These are the activations of a small neural network, seen along a few directions. Each row is one input.
In each table, some parts of the input vary, and every possible input appears once, in random order.
Descriptions start from the smaller parts, as in this example, which fits no table here: ring(8) and (point or ring(9) or (values(2) and line(6))).
Shared parts are said once, and a part with two or three values counts as separate values.
In the rows, zero is written as 128.

Other details of the inputs vary at random and push rows far along two fixed directions, the same in every table; ignore that.

A family of inputs:
row 1: [144 122 110 119 150 123 166 103 128 155 129 106 126  84 156 132]
row 2: [140 123 111 136 164 111 162 102 131 140 115 103 122  86 156 132]
row 3: [115 106 132 101 103 150 122 145 119 121 141 127 125 136  99 120]
row 4: [136 113 101 116 150 130 159  98 142 167 130 101 115  99 137 140]
row 5: [116 134 139 124 102 143 112 147 123 125 135 126 156 146 114 117]
row 6: [126 106 123 138 131 125 101 157 128 126 132 139 138 169 107  97]
row 7: [113 124 116 128 119 150 102 159 119 116 128 130 133 143 100 126]
row 8: [148 137  98 133 158 136 145 101 138 170 129 101 124 121 135 137]
row 9: [116 116 143 122 115 128 122 153 104  97 125 126 131 124 117 108]
row 10: [149 139 114 122 146 123 159 102 139 166 107 111 138  91 163 139]
row 11: [171 181 170 175 167  68 143  41 181 124 167 240  43 131 212 204]
row 12: [121 137 141 126 104 137 111 142 122 122 134 122 157 153 111 113]
row 13: [141 117 103 119 154 123 160  92 141 167 128  97 115 106 135 138]
row 14: [135 196 199 158  94 127  99  82 146  82 212 252  54 177 156 212]
row 15: [117 129 139 122 104 136 118 159 116 104 102 140 145 126 119 122]
row 16: [134 140 103 156 157 114 144 100 152 155 110 102 143 108 149 140]
row 17: [147 199 195 155 105 125  88  76 137  80 217 244  27 201 146 201]
row 18: [128 121 147 107 106 131 127 147 101 107 139 124 136 132 116 104]
row 19: [122 114 136 147 118 111 103 155 143 117 127 140 158 161 117  94]
row 20: [120 133 146 124 107 126 115 156 115 105 100 132 145 133 119 114]
row 21: [112 126 119 130 119 146 100 159 117 118 127 126 130 146 102 121]
row 22: [128 138  98 154 154 119 145 106 150 156 111 109 141 100 151 147]
row 23: [133 137 151 108 100 132 119 148 112 117 116 129 149 140 121 110]
row 24: [122 128 127 116 111 156 109 152 116 130 140 124 133 153 102 117]
row 25: [151 127 112 120 155 114 166  95 127 150 126  99 128  94 154 127]
row 26: [123 115 143 104 104 144 129 152 105 108 140 132 137 121 116 111]
row 27: [109 108 136 118 116 129 113 147 119 109 127 117 119 145 100 116]
row 28: [145 139 113 139 157 109 155 102 142 150  90 109 135  94 159 139]
row 29: [123 125 124 114 111 161 111 154 118 128 140 128 136 149 100 121]
row 30: [137 132  93 146 165 129 137 110 140 159 118 103 122 113 135 142]
row 31: [116  86 134 122 127 111 117 153 131 119 133 135 124 159 108  97]
row 32: [134 138 150 109 100 129 117 144 112 114 114 126 149 144 122 107]
row 33: [129 112  99 133 162 117 153 101 143 156 116  98 111  98 136 143]
row 34: [122 138 140 126 105 135 109 138 123 120 131 118 159 156 111 108]
row 35: [107 131 128 138 107 139 109 155 125 111 121 133 153 138 110 125]
row 36: [128 131 147 106  97 144 122 154 114 117 118 138 149 131 121 118]
row 37: [148 107 108 139 181  90 167 104 148 151 122 121 124  94 169 117]
row 38: [124 108  94 127 157 127 152 105 143 153 118 107 113  91 135 149]
row 39: [120 114 137 104 108 134 120 136 116 119 138 117 123 152  99 111]
row 40: [111 115 139 120 112 132 121 155 105  96 126 131 130 119 120 110]
row 41: [116 131 141 123 105 131 115 159 115 106 101 136 144 128 122 116]
row 42: [125 111  96 130 159 121 152 103 143 155 117 103 110  93 138 146]
row 43: [119 128 125 132 123 141 100 152 118 116 127 120 131 155 101 116]
row 44: [111 134 135 142 110 130 106 152 125 112 120 124 152 145 111 117]
row 45: [132 118 103 131 159 123 162 109 130 140 115 113 124  75 154 139]
Each input here is: ring(5) and (point or (values(2) and line(4))).
Changing only the ring(5) part turns row 33 into row 20. The same change can be made to row 42. Which row results?
> row 41
Changing only the ring(5) part turns row 9 into row 30. The same change can be made to row 25. Which row results?
> row 17
List by row number the other rows that have the ring(5) part in common with row 22.
> row 5, row 12, row 14, row 16, row 19, row 34, row 35, row 44
Change only the values(2) part in row 2. List by row number the other rows that result.
> row 25
Change only the line(4) part in row 43. List by row number the other rows that result.
> row 7, row 21, row 30
